arr =
array([446, 470,  91, 725, 572,  83,  64, 741, 784, 443,  80, 421,  91,
       508,  95,  70])
The entry just left of 725 -> 91
Report the entry just left of 470.
Answer: 446
The entry just left of 80: 443
The entry just left of the smallest entry: 83
The entry just right of 443 is 80

a =
array([[ 0.66,  3.36, -3.29, -5.87, -1.27, -3.91, -5.15,  6.18, -4.93],
       [ 5.31, -5.34, -0.77, -6.08, -6.34, -5.51, -6.09,  3.81,  4.03],
       [ 3.79,  3.56,  2.17, -0.51, -2.82, -2.31, -3.90, -1.80,  5.75],
       [-2.44,  5.56, -4.36, -5.96,  2.40, -4.17, -4.84,  5.96, -6.01],
       [ 5.20, -4.24, -2.57, -5.46, -5.99, -4.71, -6.37,  4.92,  1.95],
       [-4.57,  5.74, -3.46, -4.96,  6.00, -2.62, -2.12,  6.08, -5.66],
       [ 1.76,  6.10,  1.91,  2.14,  5.32,  5.68,  2.34,  4.99, -1.71],
       [ 5.34, -2.58, -3.68, -5.72, -6.41, -5.20, -6.10,  5.53, -0.73],
       [ 3.79,  5.88,  4.48,  4.52,  3.38,  4.72,  1.57, -3.80,  4.76],
       [ 4.18, -2.73,  0.45, -4.77, -6.01, -5.85, -5.79, -1.48,  4.57],
       [ 3.21,  5.99,  5.58,  4.36,  5.24,  5.37,  3.19, -2.83,  3.82],
       [ 3.45,  6.31,  4.75,  4.50,  3.15,  4.52,  1.55, -2.28,  4.60],
       [ 2.74, -0.79,  0.27, -4.31, -5.72, -4.78, -6.24, -1.08,  4.11],
       [ 3.74, -3.39,  0.60, -5.76, -6.28, -5.22, -5.92, -1.57,  4.44],
       [-4.26,  6.06, -4.43, -4.27,  6.06, -2.24, -1.84,  6.21, -5.81]])
Indices start at 1.
The entry at row 2, column 1 is 5.31
The entry at row 3, column 1 is 3.79
The entry in row 1 and column 1 -> 0.66
The top-right entry is -4.93
The bottom-left entry is -4.26
The entry directly below -6.09 -> -3.90
The entry in row 1 and column 2 is 3.36
The entry in row 2 and column 2 -> -5.34
The entry directly above the smallest entry? 5.32
The entry directly below -5.87? -6.08
The entry just right of 4.36? 5.24
The entry just right of the centre entry? -5.20
The entry just right of 4.48 -> 4.52
The entry directly above the largest entry? 5.99
The entry directly below 2.34: -6.10
The entry in row 1 and column 3 -> -3.29
The entry in row 3 and column 2 -> 3.56
The minimum: -6.41
The bottom-right entry? -5.81
The bottom entry of the column that holds the largest entry? 6.06
The maximum? 6.31
The entry directly above -1.80? 3.81
The entry just left of 4.99? 2.34
The entry just right of -6.28 -> -5.22
The entry in row 2 and column 3: -0.77
The bottom entry of the column that holds the smallest entry? 6.06
The entry in row 3 and column 3? 2.17
The entry just left of 6.21 is -1.84
The entry directly above 5.74: -4.24
The entry directly below -5.99 is 6.00

M =
 0.33   0.80  -0.48   1.11  -0.06  -0.92  -0.81   0.07   0.89   0.42  -0.84  -1.27
 0.07  -1.30   0.43  -1.01   0.01  -2.60   0.12  -0.07  -0.65   0.30  -0.12   0.03
 0.28   0.42   0.14   1.49   0.53   0.67  -0.85  -0.12   0.57   0.76  -0.43   0.08
-0.19   0.27   0.84  -1.99   0.41   0.08  -1.48  -0.36  -0.56  -0.36   0.14  -1.75
-0.38  -1.03  -0.45  -0.63   1.19   2.21  -2.08  -0.47  -0.16   0.28  -0.11   0.11
-0.17   0.50   0.10   1.06   0.17  -0.84  -2.24   0.03  -0.03   0.30   0.10  -2.01
-0.35  -0.20  -0.24   0.44   1.27   2.78  -3.19  -0.09   0.10  -1.35   0.45   0.01
-0.11   0.42  -0.35   0.89   0.19  -0.28  -1.79  -0.16  -0.47  -0.03   0.23  -0.74
 0.55  -1.02   0.45   2.03   0.65  -0.60  -4.36   0.08   1.07  -0.86  -0.15  -0.90
 1.36   1.29   0.90   1.65   0.46  -0.53  -4.06  -0.36   0.10  -0.04  -0.17   0.12
 0.38  -1.25  -0.81   0.45   0.04   2.66  -5.51  -0.10  -0.18  -0.41  -0.24  -0.54
 0.69   0.81  -0.23   1.27  -0.90   0.85   3.44  -0.21  -0.51  -0.25  -0.31  -0.56
 0.71   1.58  -0.05  -0.29   0.92   0.56   3.10   0.06   0.05  -0.06  -0.62  -1.49
Counting starts at 1.
Which number is the bottom-left entry?
Answer: 0.71
Which number is the entry at row 1, column 3?
Answer: -0.48
The entry in row 3 and column 3: 0.14
Which number is the entry directly above the largest entry?
Answer: -5.51
The top-right entry is -1.27
Which number is the entry in row 1 and column 1?
Answer: 0.33
Which number is the entry in row 3 and column 1?
Answer: 0.28
Which number is the entry just right of -1.99?
Answer: 0.41
Which number is the entry in row 1 and column 2?
Answer: 0.80
Which number is the entry in the bottom-right corner?
Answer: -1.49
The entry at row 2, column 2 is -1.30
The largest entry is 3.44
Which number is the top entry of the column that holds the largest entry?
Answer: -0.81
The entry just right of 1.07 -> -0.86
The bottom entry of the column that holds the largest entry -> 3.10
The entry just right of -0.15 is -0.90
Which number is the entry directly above 0.85?
Answer: 2.66
The entry in row 3 and column 2: 0.42
The entry just right of -0.85 -> -0.12
Which number is the entry directly above 0.11?
Answer: -1.75
The entry directly above 0.57: -0.65
Which number is the entry just left of -0.60?
Answer: 0.65
Which number is the entry just right of -0.41?
Answer: -0.24
The entry just right of 1.36 -> 1.29
Which number is the entry just left of -0.28?
Answer: 0.19
Which number is the entry just right of the largest entry?
Answer: -0.21

Read these off the matrix that follows. Rows and columns are numbered from 1.
1) Give the bottom-left entry.
2) Give the entry at row 1, column 3.
3) Give the entry at row 3, column 3.
4) Give the bottom-right entry.
5) Give the entry at row 1, column 1.
6) Give the entry at row 1, column 2.
7) Give the entry at row 2, column 2.
8) Give the entry at row 3, column 1.
[[4 4 4 5 3 4 4 3 4]
 [8 1 2 5 5 3 1 4 2]
 [6 6 6 5 8 5 5 7 6]
 [4 5 5 4 6 5 5 6 6]
 [4 5 4 4 5 4 5 4 5]
 [5 5 6 5 5 5 5 4 5]
 [6 3 4 6 3 4 3 2 2]
 [5 4 4 6 3 4 3 2 3]
 [7 3 4 7 3 5 2 1 1]
 [8 1 3 1 9 3 2 9 4]
 [7 2 3 5 5 4 2 5 3]
 [8 2 3 4 5 4 1 4 2]
 [5 4 4 5 4 4 4 4 4]
 [7 1 3 6 3 4 1 2 1]]
1) 7
2) 4
3) 6
4) 1
5) 4
6) 4
7) 1
8) 6

Questions about the grid below. Rows and columns are numbered from 1.
1) Report the entry directly above 0.01.
2) Report the smallest entry.
3) Report the entry just left of -2.31.
4) Report the entry in row 1 and column 1.
5) Report the entry in the bottom-left corner.
6) Report the top-right entry.
7) Report the entry at row 1, column 2.
8) Report the entry in row 2 and column 1.
-0.13  -0.29   0.43   0.69  -1.26   0.20  -1.57  -0.04
-0.02  -0.59   1.16   1.62  -1.80   0.01  -2.31   0.18
 0.57   0.34   4.71   5.20   0.22   0.11  -1.08   0.40
-2.36  -1.94   1.28   0.93   2.04  -2.72   2.27  -2.51
1) 0.20
2) -2.72
3) 0.01
4) -0.13
5) -2.36
6) -0.04
7) -0.29
8) -0.02
